A small network was shown many inputs. Here are its activations along a few directions, one row for each input.
Each table varies a few parts of the input and shows all the possible inputs, shuffled.
Descriptions start from the smaller parts, as in this example, which fits no table here: values(2) and (point or ring(9) or (line(4) and ring(8))).
Shared parts are said once, and a part with two or three values counts as separate values.
In the rows, zero is written as 128.

A family of inputs:
r1: [182 127 127 116 126 131 165 127 126 110 140 112 114]
r2: [107 112  80 121 126  97 152 150 148 122 126 109 122]
r3: [ 85 151 157 148 156 152  60 121  91 160 112 194 121]
r4: [151 104  96 126  78 148 133 133 118 118 153 119 162]
r5: [ 99 130 173 135 152 158  50 120  92 141 110 197 131]
r6: [110 145 158 159 154 137  42 129 109 190 109 170 122]
r7: [103 125 115 127 126  96 163 124 168 122 115  90 107]
r8: [105 112 114 120 101 128 163 110 147 123 117  77 143]
r9: [104 152 174 159 165 133  57  97 116 183 109 154 117]
r10: [142 140 106 111 155 116 176 168 136  90 149 144 104]
r11: [133 111  93 124  85 162 152 129 103  86 153 142 172]
r12: [156 138 122 115 154 103 171 140 162 116 142 114  93]
r13: [ 93 113  76 109 107 141 165 135 118  91 130 122 170]
r14: [104 119  95 121 131 100 164 122 163 117 119  98 115]
r15: [149 111 111 125  80 154 148 104 130 112 145 106 158]
r16: [116 146 214 153 152 125  47  97 116 167 105 145 125]
r17: [178 129 149 123 123 125 168 129 129 116 135 102 107]
r18: [122 141 191 141 156 133  46  96 114 170 103 163 132]
r19: [110 106  79 112  99 127 146 139 130 121 131 100 158]
r20: [101 165 199 164 155 119  57  97 116 184 109 142 114]
r21: [152 139 143 123 151  98 172 140 166 122 138 105  86]
r22: [107 110  94 114 104 132 161 109 142 117 123  87 152]
r23: [148 113 132 131  76 149 151 107 134 118 139  95 150]
r24: [ 91 120  76 117 133 111 170 148 137  94 125 129 130]
r25: [168 133 112 114 128 143 165 155 101  83 147 144 125]
r26: [159 136 110 114 145 102 156 172 149 118 149 125  99]
r27: [185 125 115 116 119 128 148 160 114 114 146 125 119]
r28: [126 131 174 143 149 135  35 127 108 179 105 176 136]
Question: What is each input in this table made of?
Answer: line(4) and (values(2) or ring(5))
Question: Changing only the line(4) part turns r14 into r2. The same change can be made to r18. Which row results?
Answer: r28
Question: Change only the values(2) part in r28. List by row number the other rows that result.
Answer: r6
Question: Which other rows agree with r8 in the line(4) part? List them by row number.
Answer: r7, r16, r17, r20, r21, r23

A family of inputs:
r29: [169 106  82 109  78 139 171 138 136 111 157  91 156]
r30: [110 156 188 164 163 111  65 119 134 189 116 150  92]
r31: [101 138 171 151 134 160  51  79  76 178 103 165 153]
r32: [112 125  97 105 134 102 204 140 147  88 133  99 114]
r33: [160 109 104 121  72 144 170 117 131  90 151  98 149]
r34: [144 130 124 116 132 119 203 135 149  85 134  91 113]
r35: [181 122 109 106 126 107 188 154 147 115 145  81 108]
r36: [ 88 123 167 156 132 144  31 104 101 166 105 149 157]
r37: [129 115 100 118  88 153 186 116 138  79 147 104 157]
r38: [126 172 191 157 175 124  71  94 122 187 109 160  95]
r39: [176 130 130 117 118 114 188 136 143  96 138  84 103]
r40: [155 158 164 133 181 121 103 159 112 133 141 190  88]
r41: [100 120 175 129 138 158  31  99 102 154  89 162 156]
r42: [ 87 137 168 161 119 154  46 108  92 182 104 154 149]
r43: [117 117  73 108 140  89 198 156 148 101 130 104 105]
r44: [111 149 184 158 172 106  51 123 144 174 116 147 101]
r45: [134 138 140 134 132 169  77 146  73 122 134 193 150]
r46: [120 140 193 135 180 120  50 116 148 162 101 165  95]
r47: [ 99 116  76 105  91 137 187 123 137  83 143 110 158]
r48: [155 116  76 111 132  98 190 166 153 114 136  92 107]
r49: [103 104  51 110  93 120 182 139 138  96 138 118 153]
r50: [139  98  53 113  84 127 172 149 143 110 147 108 156]
Question: Changing only one part turns r47 into r32. The same change can be made to r33. Which row results?
Answer: r39
Question: What is each input in this table made of?
Answer: values(2) and (point or line(4) or ring(6))
Question: Change only the values(2) part in r38. List by row number the other rows that result.
Answer: r31

A family of inputs:
r51: [107 122 112 126  96 132 136 107 141 128 127 103 150]
r52: [171 129 150 119 125 129 156 117 140 112 135  99 118]
r53: [153 122 114 118 109 157 116 147  97 120 146 154 155]
r54: [124 123 105 122 141  92 153 151 155 131 124 101 105]
r55: [118 134 114 125 155 110 168 153 133 101 132 143  99]
r56: [184 135 128 113 137 133 135 155 119 119 147 151 111]
r57: [ 92 124  93 130 126 133 145 134 113 100 131 148 145]
r58: [135 127 129 132 124 108 158 121 163 128 134  90 113]
r59: [100 115  88 117 117 121 133 131 136 132 119 114 147]
r60: [ 94 131 175 149 142 146  34 105 112 166 102 166 141]
r61: [119 160 194 156 175 121  62 111 116 184 108 158  97]
r62: [139 113 133 130  89 154 140 105 112 116 129 108 154]
Question: What is each input in this table made of?
Answer: values(2) and (point or ring(5))
Question: Changing only the values(2) part turns r53 into r56. The same change can be made to r57. Which row results?
Answer: r55
Question: Change only the values(2) part in r61. List by row number the other rows that result.
Answer: r60

A family of inputs:
r63: [149 125 133 138  95 161 107 111 104 137 141 140 156]
r64: [177 127 119 124 105 130 171 141 128 112 155 106 123]
r65: [167 114 105 108 125 126 160 163 129  97 144 128 121]
r66: [146 124 130 122 118 117 175 113 151 112 129  77 121]
r67: [115 120 151 134 102 149 110  88 121 139 114 112 152]
r68: [ 84 118 136 140 117 128  89 107 139 149 107 119 145]
r69: [140 115 121 122 114 155  92 134 100 122 131 156 158]
r70: [ 83 127 115 140 132 128  98 127 111 152 114 144 143]
r71: [154 170 218 152 204 105  64 129 131 178 114 164  62]
r72: [125 134 105 114 142 119 172 148 131  91 138 142 112]
r73: [ 99 132 127 128 132 151 107 127 101 116 126 165 150]
r74: [112 135  91 120 145  99 163 147 145 133 127 120 107]
r75: [113 123 112 122 135  96 155 128 173 127 124  90 113]
Question: What is each input in this table made of?
Answer: point or (values(2) and ring(6))
Question: Change only the values(2) part in r63. List by row number the other rows that result.
Answer: r64
